Each row below is a small network's average activation on inputs in which a field has the value named, seen along a few directions.
Related values have similar rows: they may be neighbours, one step apart, or belong to one group.
(in the rows, 500 means zero)
Random noise pushes rows far along 5 fixed directions. That doesn't count. These rows show it; they differ only by the noise:
[676 444 550 304 683 642 469 490 457 456 483 444 481 657 476 658]
[600 513 582 440 772 575 460 460 490 597 541 409 451 609 343 516]
[605 508 518 453 677 553 502 454 508 542 491 429 437 568 445 515]
[390 339 599 445 469 514 276 660 383 509 626 621 652 797 501 775]
[291 477 495 732 485 396 333 483 540 673 357 601 501 467 551 498]
[584 533 429 363 680 497 439 491 403 472 360 480 625 359 456 524]
[526 576 346 521 515 352 573 532 447 469 568 464 580 386 482 383]


Retem, 10 values:
b4: [248 547 454 585 441 426 480 662 424 576 595 575 773 354 231 432]
b9: [450 599 594 435 539 525 334 432 387 455 355 562 609 234 495 386]
b6: [520 509 481 423 714 607 395 470 491 560 282 526 571 417 434 583]
b1: [526 674 620 578 571 395 572 397 575 591 780 382 330 433 386 141]
b8: [463 476 582 590 595 472 366 405 601 629 284 533 369 453 622 511]
b2: [515 569 495 582 378 322 587 463 552 491 655 476 398 451 644 287]
b5: [536 640 299 517 561 477 740 505 536 482 579 400 555 310 321 277]
b3: [342 576 439 800 493 285 530 469 595 685 604 479 401 483 454 288]
b7: [470 378 549 487 225 612 627 587 465 377 635 503 556 626 450 644]
b10: [523 460 585 461 279 565 662 564 492 396 635 464 484 566 417 565]
Retem is arranged as a ring.
Going along Retem from b10 by way of its neighbour b9, in what order are b4, b1, b2, b7 met? -> b1, b2, b4, b7
How many steps from neighbour to neighbour lead from b8 to b6, at the fewest? -> 2

Relo, 11 values:
d11: [611 445 395 354 254 768 805 445 646 306 312 441 319 497 716 628]
d4: [281 434 582 587 673 577 262 512 447 689 287 607 636 478 350 686]
d9: [554 564 250 547  81 464 797 461 565 237 455 552 427 286 727 288]
d7: [665 584 475 380 780 498 505 444 533 535 579 440 403 572 549 419]
d6: [594 589 302 595 299 345 684 420 547 337 549 448 425 344 729 269]
d3: [504 657 228 313 484 188 462 649 226 279 573 518 944 165 451 334]
d1: [294 474 554 609 492 382 207 523 420 623 176 671 688 243 486 577]
d2: [446 524 680 764 480 491 487 297 726 731 332 421 138 435 670 403]
d8: [718 432 450 263 421 570 685 558 413 282 629 468 554 613 519 640]
d5: [687 473 411 626 484 413 705 426 742 490 622 378 129 662 711 392]
d10: [567 398 730 570 670 961 472 270 723 676 115 450 138 757 466 703]
Relo is arranged as a line.
Going along Relo from d7 by way of its neighbour d5, in what order are d4, d9, d3, d2 met? -> d3, d2, d4, d9
How many steps from neighbour to neighbour lead from d11 to d6, at the fewest? -> 6
